A small network was shown many inputs. Here are its activations along a few directions, one row for each input.
In each table, some parts of the input vary, and every possible input appears once, in random order.
A made-up example of a description, with smaller parts first: ring(8) and (point or line(11) or (values(2) and line(6))).
Shared parts are said once, and a part with two or three values counts as separate values.
In the rows, 128 means zero.

Other details of the inputs shift rows strongly along two fixed directions, in all tables alike. That doesn't count.

Rows:
r1: [ 87 111  86 116  88 110 169  86  88 150 211]
r2: [123 111 169 225 229 170 173 147 170 201 113]
r3: [137 105  45 102 102 104 133  68 145 159 201]
r4: [151 155 120 106  99 157 114 139 127  85  60]
r5: [114 160 175  98 128 101  99 160 106  82  75]
r6: [107 145 111 104 117 133  40 178 140  80  99]
r7: [ 86 131 119 116 106 170  66 157 159  97  97]
r8: [106 169 145 116 132 123  91 167  99  79  81]
r9: [173 102 178 200 242 149 130 144 170 195 130]
r10: [109 113  82 112 132  80 151  96  77 150 213]
r11: [174 156 146  89  71 155 101 138 140  76  71]
r12: [ 99 105 126 120  95  76 189  92  95 163 203]
r13: [154 106 107  93  77  67 193  71  97 121 184]
r14: [148 159 127 111  91 144 118 141 120  74  54]
r15: [153  93 183 212 211 181 152 136 186 208 127]
Each input here is: values(3) and (point or line(4)).
The inputs of r12 and r5 match in every part but the values(3) part. If r2 is changed in the same way as r12 into r5, which row does it become?
Answer: r8
Which other rows agree with r11 in the values(3) part? List them by row number.
Answer: r3, r4, r13, r14

Rows:
r16: [112  97 113 154 167 101 155 106 125 180 205]
r17: [124 110  90 105  82 100 158  81 105 138 201]
r18: [135 136 146 136 127 145 140 137 131 120  89]
r19: [101 136 141 133 128 138 102 152 125 121 117]
r20: [153 121 151 157 167 153 129 142 164 146  99]
r21: [106 137 123 131 127 148 106 145 135 120 111]
r22: [172 123 174 182 221 144 153 150 160 166  86]
r23: [126 106 102 115  96  86 183  72  95 152 213]
r24: [124 145 119 102  80 142 112 134 122  89  94]
r25: [144 143 123 113 124 144  86 147 143 101  85]
r26: [141 145 166 129 131 134 125 148 130 109  77]
r27: [132 154 143  94  80 133  99 146 119  74  79]
r28: [132  99  92 132 121 115 157  85 131 168 201]
r29: [104 148 136 119 112 148  99 158 127  99  85]
r30: [150 129 128 124 137 109 145 118 118 128 135]
r31: [107 145 147 119 112 148  93 159 129 102  89]
r32: [120 156 131  92  66 141 107 142 112  71  75]
r33: [154 111 142 186 199 177 139 144 186 176  96]
r34: [126 153 145  99  75 143 102 145 118  78  79]
r35: [ 95 151 137 123 114 145  93 162 121  97  92]
r36: [110 133  95  96 105 105 100 119 107 108 156]
r37: [137 107 165 207 235 179 130 159 189 194 103]
r38: [129 108 110 132 122  94 195  81 102 161 190]
r39: [ 99 155 126  90  82 133  69 152 118  74  95]
r40: [119 113 114 144 169 107 129 124 121 154 170]
r41: [168 101 160 206 237 176 138 149 205 196  97]
r42: [116 112  87 109 121  83 141  96  99 141 203]
r43: [142 115  93 108 112  85 159  86 102 137 192]
r44: [115 100 105 131 137  96 155  98 119 164 204]
r45: [143 120 137 136 137 114 156 115 127 141 142]
r46: [138 133 101  94  94 105 121 110 110 104 146]
r47: [123 152 151  99  78 125 121 135 103  87  93]
What do these inputs look like to the network?
Answer: line(4) and (values(3) or line(5))
A walk changes only the line(4) part. It starts at r22 and steps to r26. List the rest of the walk in order.
Answer: r47, r38
Change only the values(3) part in r29. List by row number the other rows that result.
Answer: r21, r35
Which other rows agree with r27 in the line(4) part? List them by row number.
Answer: r16, r20, r26, r39, r41, r44, r45
Change only the line(5) part in r32. List by row number the other rows that result.
Answer: r18, r24, r33, r38

Rows:
r48: [140 116 143 157 165 152 117 147 160 149 114]
r49: [149 133 158 143 134 154 134 139 144 125  85]
r50: [105 141 142 118 105 146 103 149 129 104  90]
r51: [139 148 152 115 101 144 118 142 120  97  87]
r52: [144  82  99 143 138  82 206  65 113 191 240]
r53: [145 111 142 148 148 135 163 114 145 159 130]
r54: [122 113 134 159 155 140 147 123 138 162 147]
r55: [103 164 123  98  84 134  89 152 101  73  87]
r56: [140 118 113 154 166 136 137 121 143 159 145]
r57: [143 114 133 155 183 140 125 140 159 152 123]
r58: [ 92 125  66  79  60  74 150  78  71 116 211]
r59: [155 124 145 158 173 144 155 131 150 151  99]
r60: [109 137 105  83  61 123 101 118 114  94 132]
r61: [112 126 127 139 139 130 135 133 133 140 129]
r62: [128 148 135  83  76  97 113 121  94  89 127]
r63: [119 154 137  89  92 124  71 149 116  83  98]
r64: [126 141 131 116 102 152  94 142 137 102  97]
r65: [146  97  91 142 143  88 201  67 106 181 222]
r66: [119 137 160 140 159 134 103 156 133 130 103]
r67: [114 153 117  91  77 134  86 144 126  81  91]
r68: [112 137 117 112 114 119 114 135 105 106 127]
r69: [125 119 153 163 169 148 127 153 149 150 113]
r70: [123 116 147 166 179 137 134 143 152 156 126]
r71: [127 126 105 101  85  96 158  96 106 122 161]
r72: [146 124 135 131 142 118 146 125 130 130 124]
r73: [147 115 142 151 155 121 157 119 143 150 136]
r74: [159 126 151 155 173 143 141 141 144 139  92]
r75: [126 144 135 116 107 151  93 147 131 102 100]
r76: [143 111 115 149 170 131 134 122 142 156 146]
r77: [133 130 140 141 148 146 102 150 157 124 100]
r78: [136 135 129 139 152 153 110 146 152 128  90]
r79: [104 123 102 105 107  95 135 112 100 120 174]
r80: [ 93 136  99  88  60 101 127 104  80 104 180]
What do these inputs look like to the network?
Answer: values(3) and (point or ring(10))
The inputs of r70 and r77 match in every part but the values(3) part. If r79 is changed in the same way as r70 into r77, which row does it become?
Answer: r57
Which other rows agree with r59 in the values(3) part? List them by row number.
Answer: r49, r51, r52, r53, r62, r65, r71, r72, r73, r74
